Each row below holds a small network's activations on one input, seen along a few directions.
In each table, some parts of the input vary, and every possible input appears once, in random order.
A made-up example of a description, with smaller parts first: one of 6 places along a line, together with either a single point or one of 11 places along a line or (one of 2 separate values, together with one of 8 places around a ring).
Shared parts are said once, and a part with two or three values counts as separate values.

Other details of the inputs vary at random and push rows far along three fixed directions, the same in every table; ignore that.

A family of inputs:
x1: [1, 11, 15, -14, -10, 20, 4, 12, -22, 3, 6]
x2: [-22, -10, 26, 9, 5, 11, -27, -18, 20, 17, 32]
x3: [21, 72, -17, 34, -16, -16, -8, -37, 9, -27, -18]
x4: [-23, -17, 11, -11, 15, -23, 0, -2, 14, 14, 5]
x5: [-22, -25, 9, -6, 20, -26, -3, 5, 18, 0, 12]
x6: [-2, 6, 52, 19, -42, 95, -10, -47, 22, 14, 92]
x7: [1, -4, -15, -11, -21, 21, 12, 12, -2, -1, 15]
x8: [4, -22, 13, -3, 1, -4, -7, 1, 2, -11, -3]
x9: [11, -2, 11, -12, -18, 25, 7, 7, -15, 3, 0]
x10: [6, -1, -4, -13, -19, 20, 21, 9, -4, 12, 8]
x11: [-1, 15, -5, -15, -5, -8, -3, 8, -25, -10, -20]
x12: [2, 6, 5, -1, -4, 18, -5, 25, -11, 2, 17]
x13: [-27, -21, 15, 0, 24, -16, -7, 1, 13, 16, -3]
x14: [-14, -34, 8, -2, 10, -12, -22, -3, 16, 14, -7]
x15: [5, 14, -9, -8, -3, -12, 22, 17, -14, -1, -3]
x16: [16, 9, -35, -6, 22, 9, 11, 4, -20, 1, -14]
x17: [-6, -33, 8, -3, 9, -22, 7, -2, 17, 9, 3]
x18: [-6, 18, -22, -16, -9, -10, 14, 12, -15, -3, -11]
x19: [10, 0, -10, -11, -14, 4, -1, 9, -16, -17, -18]
x20: [0, -5, 0, -1, -12, 27, 13, 11, -5, 15, 2]
x21: [20, -1, 2, -6, -10, -2, 10, 10, -20, -9, -18]
x22: [20, 5, -15, 1, -9, -2, 2, 22, -11, -8, -20]
x23: [-2, -25, -13, -16, 37, -15, 0, -13, 11, 8, 6]
x24: [-24, -35, 1, 3, 14, -16, -11, -8, 19, 11, -11]
x25: [-14, 5, -7, -1, -5, 23, 2, 19, -9, 1, 15]
x26: [-1, -2, -12, -13, -23, 21, 14, 7, -5, 7, 11]
x27: [2, 15, -9, -13, -6, -4, -3, 15, -24, -19, -15]
x28: [6, 19, -6, -6, -1, -9, -1, 17, -17, 6, -22]
x29: [14, 26, 11, 36, -1, -25, -14, -55, 38, -3, -17]
x30: [-29, -26, 3, -11, 17, -25, -9, 2, 19, 2, 10]
x31: [-9, -28, 0, 8, 14, -14, -3, 5, 16, -1, -9]
x32: [-8, -17, 23, -4, 17, -25, -9, 0, -3, -2, -3]
x33: [37, 51, 1, 38, -26, 8, 6, -36, 9, -11, -1]
x34: [-7, -30, 6, 9, 16, -18, 2, 2, 12, 8, -12]
x35: [25, 8, -19, -18, 18, 6, 2, 0, -28, -10, -15]
x36: [4, -10, -1, -5, -15, 21, 15, 11, 4, 0, 25]
x37: [6, 44, 4, 44, 8, -34, 2, -47, 25, -15, -13]
x38: [-10, 17, -19, -3, -1, -6, 6, 13, -16, -1, -20]
x39: [5, -7, -5, -3, -16, 26, -8, 15, -5, 3, 9]
x40: [0, 16, -12, 4, 0, 2, 11, 21, -13, -8, -5]
x41: [3, -28, -3, -6, 42, -5, -21, -9, 7, 14, 4]
x42: [1, 0, 19, 2, -2, 22, -4, 16, -8, 14, 27]
x43: [9, 15, -3, -9, -3, -7, 3, 19, -24, -20, -14]
x44: [-3, 15, -3, 40, 2, -22, -12, -53, 42, -16, -10]
Description of these inputs: one of 4 places along a line, together with either a single point or (one of 2 separate values, together with one of 5 places around a ring).
- Changing only the place on the line of 4 turns x22 into x8. The same change can be made to x28. Which row results? => x1
- Change only the choice among 2 separate values in x28. List by row number the other rows that result. => x29
- Which other rows agree with x34 in the place on the line of 4? List them by row number. => x13, x16, x20, x24, x25, x31, x37, x38, x40, x44
- Change only the choice among 2 separate values in x42. List by row number the other rows that result. => x33
- A walk changes only the place on the ring of 5. It starts at x5 and steps to x30. List the rest of the walk in order. => x18, x4, x15

A family of inputs:
x45: [-24, 6, 27, 10, -20, 21, -12, -1, 12, 1, 35]
x46: [8, 22, -5, -6, -39, 58, 25, 8, -16, 4, 35]
x47: [18, 58, -11, 10, -23, -42, 15, -7, -12, -36, -42]
x48: [-7, 28, 1, 22, -6, -24, -1, -17, 15, -3, -14]
x49: [8, 25, 5, 22, 0, -15, -13, -22, 8, -5, -20]
x50: [23, 48, -50, 21, -5, -24, 22, -14, 3, -17, -39]
x51: [-5, -57, 2, -5, 41, -18, -11, -1, 19, 15, 1]
x52: [5, -11, -1, 10, 1, 40, -9, -21, 18, 10, 33]
x53: [-6, 6, -42, -27, 54, -36, 8, 10, -18, 1, -20]
x54: [2, 39, -11, 5, -30, 11, 9, 3, -9, -5, -5]
x55: [-16, 5, -8, -4, 3, -42, -3, 32, -13, -10, -39]
x56: [-15, -54, 25, -35, 14, -10, -14, 50, -24, 4, -7]
x57: [-8, -9, 6, -15, -10, 9, 14, 36, -18, 13, 8]
x58: [8, 36, -7, 0, -33, 7, 15, -2, -13, -11, -4]
x59: [-13, -21, 19, 18, 18, -4, -27, -40, 37, 8, 11]
x60: [-5, -10, 8, -23, -14, 8, 15, 31, -18, 7, 6]
x61: [11, -13, 3, -11, -3, 34, 10, 24, -20, 14, 14]
x62: [21, -22, -13, -20, 4, 27, 13, 17, -15, 6, 8]
x63: [-10, 3, 36, 12, -18, 39, -25, -8, 6, 2, 39]
x64: [-21, -23, 5, 19, 14, 1, -12, -39, 49, 11, 30]
x65: [9, -12, -34, -15, 14, -36, 20, 11, -2, -8, -34]
x66: [-9, -25, 23, 13, 16, -7, -22, -44, 34, 3, 13]
x67: [-12, -23, 9, 21, 22, -14, -1, -36, 46, 10, 25]
x68: [15, 29, 20, -3, -44, 62, 1, 12, -30, -9, 35]
x69: [15, 23, 10, 19, 0, -21, -6, -24, 5, -8, -18]
x70: [23, 59, -13, 22, -14, -26, -5, -5, -18, -30, -47]
x71: [-4, -13, -6, -14, -4, 14, 21, 32, -15, 14, 8]
x72: [-18, -60, -24, -37, 20, -13, 8, 39, -8, 12, -10]
x73: [11, 26, 18, 21, -2, -24, -12, -17, 2, -18, -15]
x74: [7, -2, -9, -14, 2, -31, -6, 10, -19, -11, -44]
x75: [25, 17, -16, 5, -19, 72, 14, 8, -14, 11, 36]
x76: [-29, -52, -11, -27, 21, -13, 3, 52, -10, 22, -15]
x77: [-27, -10, 46, 23, 4, -16, -16, -23, 35, 2, 33]
x78: [6, 23, 3, 17, -5, -13, -17, -26, 9, -8, -19]
x79: [-6, -20, 41, 12, 12, -15, -22, -38, 30, 3, 13]
x80: [30, 16, -15, -4, -28, 71, 17, -1, -18, 1, 36]
x81: [-12, -10, -15, -16, -11, 21, 11, 30, -13, 12, 4]
x82: [18, -8, -16, -14, 14, -30, 6, 7, -14, -9, -44]
x83: [7, 18, -3, 12, -3, -23, 13, -29, 18, -10, -11]
x84: [-12, -20, 21, 24, 22, -5, -23, -36, 36, 11, 11]
x85: [24, 39, -29, -9, 30, 24, 6, -15, -24, -1, 16]
x86: [-34, -49, 12, -36, 4, -18, -7, 54, -19, 3, -6]
- Describe the family of inputs behind these rows. => one of 2 separate values, together with either a single point or (one of 4 places along a line, together with one of 5 places around a ring)
- Changing only the choice among 2 separate values turns x59 into x81. The same change can be made to x69. Which row results? => x57
- Changing only the choice among 2 separate values turns x54 into x78. The same change can be made to x60. Which row results? => x79
- A walk changes only the place on the line of 4. It starts at x55 and steps to x48. List the rest of the walk in order. => x76, x50
